A small network was shown many inputs. Here are its activations along a few directions, one row for each input.
Each table varies a few parts of the input and shows all the possible inputs, shuffled.
Descriptions start from the smaller parts, as in this example, which fits no table here: one of 3 separate values, together with either a single point or one of 11 places along a line or (one of 5 places around a ring, together with one of 6 places along a line).
Shared parts are said once, and a part with two or three values counts as separate values.

Other details of the inputs vary at random and push rows far along three fixed directions, the same in every table; ignore that.
These rows show it; all are for the same input, with only those details redrawn:
[  0 -27 -16  -1 -13  -7 -34  11 -23   0  17]
[ -6  46   4  -6 -14  19 -22   7  25 -19  -9]
[ -1  22  -2  -5 -27  12 -55  10   2 -17  10]
[ -1 -35 -18   7  -3 -13  -7   8 -26   9  13]
[ -3 -17 -14  -6  -6  -4 -23  12 -10  -3   9]
[ -8  35  -1   9  -3   9  13   2  16  -3 -13]
[ -3  -9 -12  24  -9  -9  10   3 -21  14   7]
[ -7  -9 -15 -18  10   0   2  13   8  -5  -7]

Table:
x1: [-12 -30  -6  -5  37  -7  52  15  25   4   0]
x2: [ -6  13  -3  24 -15   2  13  -5 -13  19  12]
x3: [ 16 -15  20   7  -4 -15 -17 -17 -27   6   9]
x4: [  5  34   4  -7  -6  11  -3 -13   8 -17 -17]
x5: [ -7 -19  -4 -28  31  13  13  22  29  -2   4]
x6: [  3   5   0  16   3  -2  37 -23  -9  14 -24]
x7: [ -7 -29   5  18   9  -2   2  14  -5  15  15]
x8: [ 18  35  24 -12   1   7   2 -16  11  -7  -4]
x9: [ 24 -25   9   8   7 -18  12 -16 -23  17  -5]
x10: [ -3 -26  -1 -40  -2   2 -47  -5  -9 -20   0]
x11: [  5  23  11  60 -24   6  -5   8 -10  14  21]
x12: [-10  -5 -15 -16  23   0  34  10  16  -1 -19]
x13: [-1 22 12 35  5 12 29  8 20 18 -8]
x14: [-10 -10  -7  23 -12 -15  10  -4 -15  11  16]
x15: [-16  21   7 -16  -9  15 -33   6  19 -12  -3]
x16: [  8   7   1  17 -21   0  -4 -23 -30  10  12]
x17: [ 14 -18  11 -23  24 -19  29 -14   6  -9  -5]
x18: [ -6   4  -1 -31   9   0   9 -13  17 -22 -12]
x19: [ 23 -27   4 -41  14 -10 -28   2  -3 -20   0]
x20: [ -8  32   2   9  -4  12  10  -1  19   6 -18]
Question: The inputs of x4 and x18 match in every part but one. If x12 is changed in the same way as x4 into x18, which row does it become?
Answer: x14
Question: What do these inputs look like to the network?
Answer: one of 4 places along a line, together with one of 5 separate values
Question: A walk changes only the place on the line of 4. It starts at x7 and steps to x15. List the rest of the walk in order.
Answer: x10, x3

Table:
x21: [ -4 -31 -15 -28  41  -5  34  21  22  -1 -16]
x22: [  3 -40 -21 -42  18 -12   2  -1 -13  -9  -1]
x23: [-17  19  -3 -24  -9  15 -31   6  17 -23  -5]
x24: [ 14  38  28  -1 -25  14 -50  -6   6 -14  16]
x25: [  7 -17 -11  25 -16 -21   8 -20 -44  11  13]
x26: [ -2 -12 -15  35 -30 -10 -11  -5 -39  17  25]
x27: [ 10  14  15   7  15  -3  44 -12   8   3  -6]
x28: [  9 -39  -3  34 -18 -17 -16   3 -40  21  40]
x29: [ -3  29   6  56 -30   7   3  -9 -18  21   6]
x30: [-10 -17 -22 -23   4  -2  -2   8   1  -7   2]
x31: [-10   8   9 -27  24  14  16   9  40 -13 -10]
x32: [  0 -12  -1 -31  15   2   0   0   8  -3 -16]
x33: [ -1  45   6  -6 -30  26 -55   9  21 -20   3]
x34: [ -3 -45 -11 -33  20   4 -22  19   7  -7   5]
x35: [ -4 -49 -14  20 -11 -14 -18   8 -43  19  19]
x36: [-12 -15 -15 -31  34   8  38  13  27  -1 -26]
x37: [-11  15 -12   1  -1  -1  16   2   5  -3  -6]
x38: [  6 -26  -1  41 -10 -18  12   1 -31  24  29]
x39: [  1  29  16  15 -17  12 -18   1  13  -4  14]
x40: [ 12 -29   2 -49  23  -3 -17   6  14 -26   2]
x41: [ -1 -43 -10  -7  22 -20  37  -8 -15  17 -16]
x42: [ 19 -22   6   8 -19  -6 -48  -3 -35  10  25]
x43: [ -2   4  -7  41  -9  -9  28   2 -18  22   1]
x44: [-13 -31 -18 -19  -2  -2 -24   6 -13  -6  10]
x45: [ -9   9  14 -22  10  12 -16  11  29 -18   0]
x46: [ -8 -55 -20 -22  14  -6  -9  15 -14   4   3]
x47: [ 10 -29  -1 -34  11  -4 -34   5   4 -19  -2]
x48: [ -2 -28 -13   6  30 -16  50  13   1  14 -10]
x49: [ 10  15   2   1  -6   1  -2  -9  -4  -7 -11]
x50: [  7 -36  -4  33  -9 -25  -4   7 -35  17  32]
x51: [ -9 -26   2   4  32  -7  55   2   8  14  -5]
x52: [  9  39  14   6  18   9  49 -11  23   2 -26]
x53: [ -7  -1  -6 -34   9   0   1  -8   7  -9 -12]
x54: [  4  41  12  51  -9  -5  56 -26  -7  19 -24]
x55: [ -4  -3 -14  -6 -26  -4 -55  11 -16 -15  21]
x56: [  2   4  -6  56 -25 -14  10   1 -34  24  13]
x57: [ -9   0  -9 -36  27  -4  38  -9  22 -15 -30]
x58: [  4 -26   2 -27  17  -5 -11   1   6  -5  -8]
x59: [  6  17  11  22 -19   0 -22   6   0  -1  21]
x60: [  9  56  13 -16 -12  22 -20  -6  24 -22 -18]
x61: [  4  38  27  10   0   6  18 -14  17   3  -5]
x62: [  8 -20  -6 -46   6   4 -35   6  -1 -12  -3]
x63: [  5  19  23  -7 -10   4 -30  -7  14 -13   6]
x64: [  0  10  -3   5  -9  -5  11 -18 -17   7   0]
x65: [ -9   6   6  23  18   0  49   0   8  17 -17]
x66: [  0  44  12  36 -10  13  17  -2  15  10  -5]
x67: [ 15 -26  10  -5 -14 -11 -50  -3 -17 -12  25]
x68: [  3 -36 -10  32   1 -12  17   2 -29  29  15]
x69: [ 18  29  15 -11 -19  15 -62  -1   7 -26   5]
x70: [  4  43  11  36 -23  12 -12   2   5   6   6]
x71: [-15 -14 -15 -16   4   3   2   2   1  -4  -1]
x72: [ -7  -9 -15 -27  25   5  22  16  24  -5 -20]
x73: [-10  46  15  13   5  20  20   1  33  -1 -20]
x74: [-17  26  -8  -8   9  12  34  -3  24  -4 -19]
x75: [ -8  49  10  34 -13  -3  43 -29   0  11 -19]
x76: [  9  44  23 -15 -20  21 -60  -3  20 -19   0]
Question: What do these inputs look like to the network?
Answer: one of 4 places along a line, together with either one of 6 places around a ring or one of 8 places along a line
Question: Which other rows does x24 become when the place on the ring of 6 takes its other values? List them by row number.
Answer: x27, x40, x61, x63, x67
Question: Which other rows does x44 become when the place on the line of 8 takes its other values? List them by row number.
Answer: x23, x26, x30, x37, x55, x71, x74
Question: Which other rows does x36 become when the place on the line of 8 takes its other values? List them by row number.
Answer: x29, x33, x35, x43, x46, x56, x72
